A small network was shown many inputs. Here are its activations along a few directions, one row for each input.
In each table, some parts of the input vary, and every possible input appears once, in random order.
Descriptions start from the smaller parts, as in this example, which fits no table here: values(2) and (point or ring(9) or (line(4) and ring(8))).
Shared parts are said once, and a part with two or three values counts as separate values.

Other details of the inputs shift rows strongly along three fixed directions, in all tables alike. That doesn't count.

A family of inputs:
R1: -25.9 64.9 -22.2 -10.9 -13.7 43.9 -25.3 -30.5 -49.3 9.9 -26.1 16.2
R2: -21.1 27.8 2.2 -21.0 12.7 16.5 23.8 -42.7 19.4 -24.2 29.8 4.8
R3: -22.8 29.2 -2.7 -25.1 9.3 3.8 36.6 -18.5 -13.5 -39.7 26.6 29.9
R4: 28.7 -72.1 25.2 26.8 21.3 -29.8 39.8 9.4 61.9 -8.1 42.6 -32.1
R5: -1.5 14.1 -11.0 -10.9 17.9 -8.9 4.1 -17.7 9.5 8.5 9.0 12.7
R6: 1.6 7.0 8.8 10.6 7.9 -4.3 -7.9 4.9 -1.8 -21.4 -0.4 23.4
R7: -23.6 -15.4 21.2 -3.4 -16.7 10.7 28.3 -25.5 19.2 -49.8 28.8 -29.8
R8: 23.1 -12.4 -8.2 8.9 1.7 -54.0 -1.6 4.5 17.8 11.1 2.5 12.1
R9: 39.4 -43.1 -6.0 26.2 23.5 -50.0 -16.5 54.8 24.2 30.2 -10.4 14.2
R10: -4.7 37.8 -47.6 -6.2 -21.6 15.9 -44.4 32.0 -43.3 53.0 -48.7 7.7
R11: 24.9 31.7 46.5 -63.7 21.9 -9.3 35.6 -24.1 -36.3 5.5 10.7 57.0
R12: -26.8 -17.3 23.0 -12.1 17.1 25.9 42.6 -32.5 20.6 -47.2 41.7 -21.8
R13: -23.0 2.2 25.8 -8.9 -2.9 14.9 38.1 -65.7 35.1 -49.2 46.8 -25.1
R14: -19.2 12.0 -14.2 2.6 -24.1 40.0 -29.8 -13.8 -20.6 21.4 -29.7 -34.1
R15: -8.9 55.8 -9.2 -10.6 24.6 -7.6 -12.7 -6.0 -46.1 -21.8 -11.9 76.1
R16: 38.8 -70.2 11.0 32.2 14.2 -41.2 14.3 44.3 45.9 11.8 17.5 -18.1
R17: -23.9 11.7 -7.2 -26.6 -1.5 3.1 24.2 -23.7 3.3 -21.4 21.3 -4.5
R18: -21.1 -32.5 -3.8 13.5 -55.9 43.0 -22.1 5.3 10.3 14.3 -20.9 -91.5
R19: -19.2 -2.3 -27.9 -1.2 -24.9 32.8 -37.5 38.3 -27.7 31.4 -43.5 -30.2
R20: 32.5 -12.1 -3.7 19.1 6.9 -58.1 4.0 19.7 10.8 4.6 3.3 31.0
R21: 57.6 -47.9 0.5 48.6 11.4 -62.7 -20.4 54.6 22.2 33.3 -13.9 15.2
R22: -22.5 48.5 -38.1 -11.4 -15.2 35.4 -48.1 33.7 -48.6 27.0 -51.4 19.1
R23: -35.8 -40.8 17.5 13.7 -32.2 71.7 -5.8 -12.1 -1.4 -13.8 -7.3 -89.9
R24: -29.2 -43.6 17.5 22.2 -39.7 77.3 -2.9 -6.8 -1.9 -7.8 -7.7 -95.9
R25: 41.7 -68.9 10.5 35.1 15.3 -46.1 -3.4 53.5 57.5 18.7 7.4 -15.9
R26: 1.5 26.4 -48.9 2.4 -25.9 15.5 -68.5 49.6 -28.6 68.2 -63.0 -5.0
R27: -19.0 -0.4 -18.1 6.6 -32.9 29.8 -38.4 21.3 -31.8 18.1 -42.7 -30.2
R28: -7.5 23.0 8.9 -9.0 33.4 2.5 19.1 -16.0 8.6 -29.9 24.6 37.1
R29: 41.2 -20.2 11.4 32.8 26.4 -51.1 -5.0 14.1 31.6 4.8 5.6 29.6
R30: -26.2 -10.6 19.3 -12.7 -21.2 9.0 50.5 -50.5 19.5 -51.2 47.9 -37.7
R31: 45.2 38.1 -27.9 2.6 44.0 -69.5 -7.3 8.2 4.6 37.5 -0.5 86.2
R32: 5.6 79.6 47.4 -69.9 18.9 0.5 36.5 -62.0 -71.2 -23.8 12.0 89.6
Each input here is: values(2) and (point or (values(3) and ring(5))).
The inputs of R32 and R11 match in every part but the values(2) part. If R24 is changed in the same way as R32 into R11, which row does it become?
> R4
Which other rows does R2 become when the values(3) part takes its other values? List them by row number.
> R5, R31
Which other rows does R25 become when the values(2) part takes its other values? List them by row number.
> R6
A walk changes only the ring(5) part. It starts at R1 and steps to R30. List the rest of the walk in order.
> R20, R21, R24
